Each row below holds a small network's activations on one input, seen along a few directions.
In each table, some parts of the input vary, and every possible input appears once, in random order.
Descriptions start from the smaller parts, as in this example, which fits no table here: values(3) and (point or line(11) or (ring(5) and line(6))).
Shared parts are said once, and a part with two or three values counts as separate values.
In the rows, 128 means zero.

Other details of the inputs vary at random and push rows far along three fixed directions, the same in every table; ignore that.

A family of inputs:
x1: [ 95 152  90 133 127 104 150 123 154 174 173  72]
x2: [131 136 145 123 125  94 172 150 121 109 114 158]
x3: [ 93 189 118 142 142  94 151 151 145 145 152 122]
x4: [166 103 155 119 117 112 169 144  74  69  87 183]
x5: [ 96 130 141 128 135 160  88 132 179 137 116 148]
x6: [128 147  76 128 164 104 140 139 140 190 158  90]
x7: [142 121 122 122 108 102 170 126 105 124 143 103]
x8: [137 113 175 137 111 181  63 107 152 106 109 150]
x9: [109 167  88 132 128 104 151 127 145 169 173  74]
x10: [142 116 114 113 116 106 173 126 110 124 139 106]
x11: [123  99 161 131 121 175  82 116 124  99  96 172]
x12: [ 98 144 157 146 126 153  85 121 169 131 129 136]
x13: [ 96 190 110 138 151  97 152 152 146 142 148 124]
x14: [ 99 181 126 145 131  87 156 151 158 157 141 127]
x15: [148 122 102 121 160 116 145 136  90 133 145 111]
x16: [ 92 170 102 132 145  98 160 160 151 156 130 137]
x17: [159 132 110 123 119 108 160 121 107 122 141 106]
x18: [134 101 163 135 139 161  59 116 115 100  94 164]
x19: [166 101 160 113 116 111 170 144  82  67  91 180]
x20: [199  37  77 110 102 157  92  53  84 151 151  40]
x21: [141 133 124 126 112 104 167 125  99 118 147 101]
x22: [126  95 174 126 119 175  82 112 146  94 104 158]
x23: [ 88 170 117 128 141  94 164 157 156 150 141 127]
x24: [ 62 168 129 147 135 143  85 133 215 184 144 116]
x25: [127 138 136 119 132 102 169 156 115 106 112 158]
x26: [140 114 168 133 119 182  66 109 150 101 105 154]
x27: [129 145 133 130 149  91 142 154  88 112 110 155]
x28: [109 148 150 147 124 154  75 121 185 148 125 140]
x29: [138 119 101 118 117 111 167 128  93 133 132 116]
x30: [136  74  45 115 110 173 100  62 148 189 181  18]
x31: [ 96 133 136 134 135 161  88 132 171 139 111 151]
x32: [130 153 154 134 120  97 164 149 110 104 122 148]
x33: [101 135 154 144 119 149  84 123 189 151 120 142]
x34: [118 142 131 126 130 107 164 153  97 111 112 162]
x35: [133 145 133 130 148  89 143 154  91 116 107 157]
x36: [116 136 139 136 166 158  72 141 161 152 116 151]
x37: [167  85 132 107 115 124 167 121  70  74 120 133]
x38: [188  90 131 110 143 122 156 133  45  86 120 134]
x39: [137 114 169 132 121 184  66 110 146  96 106 153]
x40: [188  33  74 106  82 173 112  51  95 152 153  45]
Description of these inputs: line(4) and (values(2) or line(8)).
The inputs of x3 and x9 match in every part but the line(4) part. If x18 is changed in the same way as x3 into x9, which row does it become?
> x27
The inputs of x1 and x33 match in every part but the line(4) part. If x13 is changed in the same way as x1 into x33, which row does it become?
> x17
Change only the values(2) part in x27. List by row number the other rows that result.
> x38
Change only the line(4) part in x38. List by row number the other rows that result.
> x6, x15, x36
